A small network was shown many inputs. Here are its activations along a few directions, one row for each input.
Each table varies a few parts of the input and shows all the possible inputs, shuffled.
Descriptions start from the smaller parts, as in this example, which fits no table here: line(4) and (point or line(11) or (values(3) and ring(5))).
Shared parts are said once, and a part with two or three values counts as separate values.

Other details of the inputs shift rows strongly along two fixed directions, in all tables alike. That doesn't count.
To show where, the next rows are all for the same input, with only those details redrawn:
[-14 -76 -44 -91  39 -36  -4  37  76  17   4 -53  68 -14 -36 -51]
[-14 -76 -44 -91  39 -36  -4  37  76  17   4 -53  68 -14 -36 -52]
[-31 -16  11  21 -47   5  34 -88 -40  86  -6  41 -45  29 -57 -18]
[ 51  12  28  45  10  26 -32  60  -9 -62 -19  35  12 -14  25  36]
[-16  -8  16  30 -39  11  23 -62 -37  60  -9  42 -38  23 -41  -7]

Table:
r1: [ 28  36  11  40   4  17 -42  41  17 -68 -23 -11 -32 -30  56  72]
r2: [ -23  -64  -26 -100   34  -52   -6   28   87   23   19  -68   77   -2
    7  -44]
r3: [ 33  38  23  40  18   5 -23  36  -2 -58 -32  -6  -6 -33  71  63]
r4: [ 35  23  34  39 -13  22 -52  50  17 -63   5  18  -6   2  51  54]
r5: [ 35  17  26  52  22  -6 -23  67 -24 -57  -5  58  29  -8  50  25]
r6: [ 33  72  14  36   6  40  -7  60 -45 -92  42 -35 -12 -25  40  10]
r7: [-32 -16  11  21 -47   5  34 -88 -40  87  -6  41 -46  30 -57 -17]
r8: [ 52   7  21  50  11  12 -30  70 -21 -65 -20  50  16  -8  22  20]
r9: [ -22  -44  -56 -105   56  -38    8    6   82   10   -8  -60   67  -12
  -15  -42]
r10: [-49  33  -1  14 -10  22  42 -75 -56  33  45 -34 -44  22 -38 -45]
r11: [-11  35 -12   6 -40  -1  39 -82 -39  64 -22  -7 -62  10  -3  16]
r12: [-25   9 -11   9 -43 -15  51 -71 -65  88   7  58 -38  42 -37 -32]
r13: [-38  11  12  23 -33  -2  29 -75 -26  56 -12  29 -34  10  -4  13]
r14: [ 10  51  31  56  17  33 -14  55 -38 -90  44 -32  -4 -28  49  17]
r15: [ 50  32  24  34  37  17 -23  45 -14 -65 -12  49  22  -2  40  33]
r16: [-35  25  14  33 -31  35  19 -42 -58   7  35 -39 -52   0 -39 -27]
r17: [-47  -7  14  20 -34 -13  40 -87 -39  91  11  47 -30  29 -27 -13]
r18: [ -32    3    3   17  -50    5   35 -110  -31   85  -36   -7  -79   10
  -38    3]
r19: [-41 -59 -61 -96  30 -37 -15  30 107   3  11 -73  48 -23 -14 -23]
r20: [ 29  19  20  47   4  17 -42  60   7 -65   6  38   1 -12  36  51]
r21: [-32  -4   2  39 -40 -12  10 -48 -33  49  15  59 -44  29 -30  -5]
r22: [ 56  40  12  27  11  18 -15  63 -22 -55  -4  38  16  -8  47  36]
r23: [-29   2   1  16 -16 -15  41 -88 -56  77   0  70 -32  48 -41 -35]
r24: [ 58  16  42  36  -7  29 -42  52   3 -62 -21  14   7  -2  39  39]
r25: [ -15  -38  -71 -116   34  -39   12   27   76   16    1  -74   64  -20
   -8  -37]
r26: [ 51  50  15  32  33  13 -21  25  -3 -69 -41  -1  -7 -21  57  54]
r27: [-57  29   9  29 -34  23  13 -38 -37  -2  62 -37 -64   2 -28 -10]
r28: [ 57  36  38  27  19  20 -32  37  -2 -65 -13  27  18  12  54  37]
r29: [-21 -65 -54 -98  32 -29  -5  23  88  11 -15 -75  59 -27 -29 -39]
r30: [-18  19  10  -4 -61   1  40 -88 -39  90   7  22 -46  48 -18 -14]
Question: Describe the family of inputs behind these rows.
Answer: values(5) and (point or line(5))
Question: Changing only the values(5) part turns r22 into r20. The same change can be made to r25. Which row results?
Answer: r19
Question: Change only the values(5) part in r30. List by row number the other rows that result.
Answer: r2, r4, r24, r28
Question: Change only the line(5) part in r17. List by row number the other rows that result.
Answer: r2, r3, r5, r13
Question: Which other rows agree with r7 in the values(5) part? List them by row number.
Answer: r8, r16, r18, r24, r29

Table:
r31: [ 44  23  29  36  13 -10  -9  31 -25 -21 -21  67  15  10  51  35]
r32: [ 46   2  20  17  40  21 -39  85  16 -85   3  27  53  -9  25  13]
r33: [-19  19 -28 -48   3   0  20  -3   1  -2  45 -79  -1  -3  -9 -37]
r34: [ 17  40  28  41 -19   2  -2 -20 -23  -1 -34  53 -19  10  52  52]
r35: [ 24  56   8  10  39   9 -12  66  -9 -95  34 -45  23 -30  70  16]
r36: [-35 -20 -12 -31   1 -24   1 -15  41  29  15 -30   7  -5  13   4]
r37: [  7 -49 -33 -78  31 -19 -13  70  60 -16  27 -27  78  -4 -14 -43]
r38: [-30  14 -20 -36  19   3  21 -26  -2  -3  36 -72  -6   0 -16 -39]
r39: [ 47  37  17  27 -20  19 -20  18  -4 -30 -35  33 -12   3  44  51]
r40: [ 40  16  10   8   6  18 -47  75  37 -73   1 -20  10 -24  49  53]
r41: [-14 -29 -16 -35 -18 -11  23 -54  19  62 -42 -20  -4   4 -30 -14]
r42: [-33 -37  -9 -24   7 -15  -8  -2  27   7  26 -26   8  10 -30 -37]
r43: [ 13  21  19  62  -9  26   1   8 -48 -19  -5  74 -13   1  -6  20]
r44: [-54 -31 -23  -7 -13 -19  15 -33  -2  43  21  -6 -22   3 -48 -35]
r45: [ -7 -24   5   8 -32  -7  41 -83 -41  97 -32  39 -30  29 -52 -26]
r46: [  4  49  56  95 -44  28  15 -40 -85  17   9 107 -37  33  14  33]
r47: [ 40   9  35  50  -3  39 -14  40 -33 -42 -12  43  11  -9   3  16]
r48: [-47 -22  15  25 -54   6  26 -75 -39  71  10   3 -55  18 -62 -33]
r49: [  -7  -10  -36  -67   44   -1    5   44   31  -35   23 -119   40  -38
   -7  -46]
r50: [-14 -17   4   1 -18 -16  31 -87 -27  86 -17  50 -26  44 -43 -26]
r51: [ 11  68   3  47  16  33   3  24 -49 -67  14 -21 -29 -26  29  20]
r52: [-46  -7   7  16 -62   0  21 -69 -35  70  32  15 -56  38 -47 -27]
r53: [  5 -39 -35 -79  42 -29 -17  21  81  -7 -26 -44  56  -9   6 -14]
r54: [ 10 -52 -49 -67  55 -47  -1  42  50   6 -20 -10  61 -15 -14 -30]
r55: [-25 -43 -24 -49  33 -41 -18  55  56 -16  38 -45  57 -10  12 -33]
r56: [ 17  22  38  58 -32  37 -13 -10 -20 -16 -24   6 -46 -16   9  51]
r57: [ 64  22  20  30  -1   9 -18  39 -20 -27 -21  57   5  12  32  29]
r58: [-30 -20 -35 -34  -8 -26  25 -58  17  60 -35   3 -11   2 -26  -7]
r59: [-49 -24 -27 -20 -13 -14  16 -52  22  53   0 -22 -30  -8 -35  -2]
r60: [ 20  26  32  46  -3  29 -33  11   5 -47  -9  10 -27  -9  30  55]
Question: Changing only one part turns r45 into r31. The same change can be made to r56. Which row results?
Answer: r36
Question: Describe the family of inputs behind these rows.
Answer: values(5) and (point or ring(5))
Question: Which other rows agree with r42 in the values(5) part? List them by row number.
Answer: r32, r38, r50, r53, r60
Question: Change only the values(5) part in r52. List by row number the other rows that result.
Answer: r42, r44, r48, r55
